These are the activations of a small neural network, seen along a few directions. Each row is one input.
Each table varies a few parts of the input and shows all the possible inputs, shuffled.
Descriptions start from the smaller parts, as in this example, which fits no table here: one of 2 separate values, together with either a single point or one of 9 places around a ring or (one of 4 places along a line, together with one of 5 places around a ring).
Shared parts are said once, and a part with two or three values counts as separate values.

Other details of the inputs shift rows strongly along two fixed directions, in all tables alike. That doesn't count.

Table:
x1: [ 0.20  0.41  0.37  0.59 -0.55  1.19  1.04  0.36  0.13 -2.33  0.63]
x2: [ 0.52 -0.52 -0.10 -0.28 -0.20  0.25 -0.19 -0.64  0.54  0.32  0.19]
x3: [-0.23  0.65 -0.10  0.77  0.00  0.64  0.65  0.11  0.29 -1.48 -0.24]
x4: [-0.28  0.67 -0.37 -0.15 -0.57 -0.96 -0.52 -0.30  0.35  1.93 -0.58]
x5: [ 0.69 -0.49 -0.07 -0.34 -0.34 -0.19 -0.74 -0.34 -0.02  1.00 -0.39]
x6: [ 0.45  0.45  0.73  0.33 -0.11  1.03  0.14  0.08  0.54 -1.50  0.72]
x7: [-0.27 -0.55 -0.62 -0.36  0.09 -0.55 -0.65 -0.79  0.18  1.70 -1.24]
x8: [ 0.25 -0.23 -0.53 -0.10  0.19 -0.66 -1.08 -0.54  0.14  1.75 -1.19]
x9: [-1.23 -4.10  0.45  1.75  4.70 -2.42  1.92  5.33 -2.43 -0.94  7.04]
x10: [ 0.12  0.14  0.67  0.03 -0.34  0.69  0.03  0.16  0.02 -0.88  0.10]
x11: [ 0.01 -0.18 -0.49 -0.45  0.16 -0.77 -0.83 -0.59 -0.42  2.09 -1.46]
x12: [-0.42  0.53  0.20  0.07  0.25  0.14 -0.23 -0.16 -0.18 -0.06 -0.68]
x13: [ 0.09 -0.31 -0.47 -0.25  0.12 -0.68 -0.91 -0.47 -0.06  2.00 -1.45]
x14: [ 0.11  0.94 -0.05  1.07  0.26  0.94  0.74  0.03  0.80 -2.06  0.38]
x15: [ 0.88 -0.28  0.04 -0.19 -0.18  0.11 -0.47 -0.34  0.29  0.66 -0.05]
x16: [-0.20  0.18 -0.05 -0.45 -1.14 -0.28  0.14 -0.33  0.44  0.73  0.54]
x17: [ 0.04  0.26  0.65 -0.17 -0.30  0.59  0.11  0.04 -0.34 -0.80  0.10]
x18: [ 0.33 -0.73 -0.22 -0.44 -0.37 -0.06 -0.47 -0.64  0.23  0.68 -0.18]
x19: [-0.43 -0.45 -0.81 -1.01  0.24 -0.86 -0.64 -0.82 -0.31  2.05 -1.46]
x20: [ 0.02  0.69  0.27  0.55  0.45  0.51 -0.24 -0.14  0.68 -0.68 -0.10]
x21: [-0.17  0.47  0.15  0.40  0.28  0.21 -0.50 -0.13  0.37 -0.35 -0.44]
x22: [ 0.05  0.46  0.17 -0.10 -0.39  0.78  1.01  0.31 -0.38 -1.88  0.35]
x23: [-0.04  0.21  0.49 -0.64 -0.19  0.32  0.01  0.12 -0.48 -0.47 -0.14]
x24: [ 0.17  0.41  0.10 -0.38 -1.12 -0.46 -0.17 -0.06  0.19  1.11  0.26]
x25: [ 0.39 -0.50 -0.20 -1.17 -0.27 -0.60 -0.61 -0.33 -0.72  1.69 -0.92]
x26: [ 0.10 -0.71 -0.19 -0.80 -0.41 -0.21 -0.24 -0.70 -0.34  1.07 -0.48]
x27: [-0.32  0.78 -0.12  0.58  0.05  0.57  0.75  0.00 -0.07 -1.42 -0.23]
x28: [-0.21  1.55  0.52  0.88 -1.30  1.26  1.63  0.72  0.57 -2.92  1.82]
x29: [-0.49  0.49  0.04 -0.38  0.37 -0.10 -0.31 -0.06 -0.32  0.22 -0.88]
x30: [-0.33  0.39  0.22  0.25  0.21  0.20 -0.33 -0.05  0.17 -0.12 -0.69]
x31: [-0.08  0.73 -0.15  0.92  0.08  0.65  0.47  0.03  0.49 -1.71  0.01]
x32: [-0.63  1.75  0.03  1.00 -0.73  0.60  1.18  0.41  0.74 -1.90  0.84]
x33: [ 0.35  0.51  0.32  0.75 -0.47  1.23  0.88  0.29  0.34 -2.61  0.90]
x34: [ 0.12  0.53  0.35  0.39 -0.51  1.09  1.13  0.24 -0.24 -2.25  0.62]
x35: [ 0.54  0.73  0.43  0.91 -0.30  1.54  1.16  0.30  0.65 -2.98  1.27]
x36: [-0.39  0.73 -0.29  0.11  0.17  0.30  0.65  0.09 -0.21 -1.10 -0.46]
x37: [ 0.44 -0.02 -0.42  0.05  0.36 -0.37 -0.82 -0.55  0.44  1.43 -0.85]
x38: [ 0.18 -0.82 -0.17 -0.60 -0.45 -0.11 -0.32 -0.58  0.02  0.97 -0.46]
x39: [-0.07 -0.21 -0.65 -0.90  0.27 -0.99 -0.91 -0.50 -0.55  2.35 -1.66]
x40: [ 0.08 -0.26 -0.57 -0.05  0.33 -0.23 -0.54 -0.86  0.68  1.11 -0.62]
x41: [-0.72  1.45  0.34  0.44 -0.49  0.09  0.15  0.21  0.60 -0.44  0.33]
x42: [-0.36 -0.42 -0.64 -0.55  0.13 -0.63 -0.56 -0.91 -0.17  1.78 -1.25]
x43: [-0.16 -5.25  0.05 -1.08  3.99 -4.04 -0.02  2.96 -2.90  2.63  2.72]
x44: [ 0.47 -0.47 -0.04 -0.70 -0.38 -0.34 -0.51 -0.40 -0.59  1.38 -0.69]
x45: [-0.29  1.22  0.82  0.25 -1.06  0.66  0.55  0.47  0.44 -1.35  1.22]
x46: [ 0.55 -0.58 -0.01 -0.50 -0.42 -0.24 -0.59 -0.28 -0.22  1.28 -0.67]
x47: [-0.11 -0.48 -0.68 -0.21  0.16 -0.53 -0.81 -0.85  0.38  1.45 -0.98]
x48: [ 0.27  0.23  0.62  0.18 -0.27  0.72 -0.14  0.09  0.23 -1.15  0.37]
Each input here is: one of 2 separate values, together with one of 4 places along a line, together with either a single point or one of 5 places along a line.
Changing only the place on the line of 4 turns x43 into x23. The same change can be made to x2. Which row results?
> x6
Changing only the place on the line of 4 turns x29 into x36. The same change can be made to x20. Which row results?
> x14
Which other rows agree with x19 in the place on the line of 4 and the choice among 2 separate values? List them by row number.
> x7, x9, x40, x42, x47
Change only the place on the line of 5 in x35. List by row number the other rows that result.
> x1, x22, x33, x34

Table:
x49: [ 0.23  0.11  0.09  0.10  0.54 -0.18 -1.13 -0.52  0.58  0.63 -1.20]
x50: [ 0.10 -1.00  0.28 -0.20  1.43 -1.70  0.35  1.44 -1.41  0.01  0.13]
x51: [ 0.08  0.09 -0.43  0.17 -0.26 -0.56  0.10 -0.46  0.88  0.58  0.15]
x52: [-0.11  2.69 -0.45 -0.58 -3.57  0.59 -0.17 -2.49  2.14  0.72 -2.03]
x53: [ 0.11  3.01 -0.10 -0.24 -2.54  1.45 -1.15 -2.46  2.09  0.85 -2.38]
x54: [-0.41 -0.63 -0.07  0.19  0.44 -1.73  0.34  1.62 -0.87  1.34  1.55]
x55: [ 0.11 -1.42  0.66  0.29  2.10 -1.23 -0.50  1.06 -0.59  0.11  0.20]
x56: [-0.26  3.17  0.20 -0.58 -3.36  0.97 -0.95 -2.17  1.93  1.03 -2.04]
x57: [-0.65 -1.52 -0.13  0.18  2.25 -1.03  0.05  0.82 -1.01  0.12  0.04]
x58: [ 0.31 -0.37 -0.13  0.15  0.40 -0.50  0.08 -0.54  0.45 -0.46 -1.07]
x59: [ 1.06 -2.34  0.09 -0.70  0.43 -0.27  0.02  1.09 -1.71  1.01  1.47]
x60: [-1.13  2.05 -0.43 -0.43 -2.13  0.62 -0.05 -1.29  0.88  0.80 -0.91]
x61: [ 0.18 -1.25 -0.43  0.67  1.98 -1.05 -0.13  1.21 -0.89  0.50  0.33]
x62: [ 1.12 -2.88  0.21 -0.91  0.31 -0.65  0.16  0.53 -0.91  0.62  1.70]
x63: [ 0.18 -1.28 -0.07  0.51  1.95 -1.25  0.07  1.22 -1.15  0.18 -0.05]
x64: [ 0.38  1.10 -0.63  0.19 -0.97  0.75 -0.31 -1.79  1.50 -0.42 -1.94]
x65: [ 0.38  0.46 -0.28 -1.33 -2.27  2.21 -0.39 -1.96  0.14  0.48 -1.15]
x66: [ 0.04 -1.14  1.02 -0.40  1.58 -1.68 -0.22  1.28 -0.85 -0.05  0.39]
x67: [ 0.24 -0.09  0.22 -0.55 -0.12 -0.95  0.37 -0.33  0.21 -0.62 -0.90]
x68: [-0.58  1.67 -0.08 -0.78 -1.12  0.68  0.00 -1.45  0.35 -0.56 -2.30]
x69: [-0.10 -1.95 -0.27  0.58  2.38 -2.17  0.23  2.27 -1.34  1.49  2.11]
x70: [ 0.21  2.25  1.87  3.37 -1.51  8.37  3.59  2.81 -0.08 -9.74  7.89]
x71: [-0.76  1.88 -0.74 -0.09 -1.28  1.06 -0.27 -1.59  1.02  0.65 -1.26]
x72: [-0.71 -2.62 -0.39  0.39  3.36 -1.74 -0.09  1.70 -1.37  0.75  1.28]
Changing only one part turns x72 into x49. The same change can be made to x57. Which row results?
> x55
Describe the family of inputs behind these rows.
> one of 4 separate values, together with either a single point or one of 5 places along a line
Change only the choice among 4 separate values in x62. List by row number the other rows that result.
> x59, x65, x70
Which other rows agree with x59 in the choice among 4 separate values? List them by row number.
> x50, x54, x61, x63, x69
Change only the choice among 4 separate values in x67. List by row number the other rows that result.
> x50, x66, x68
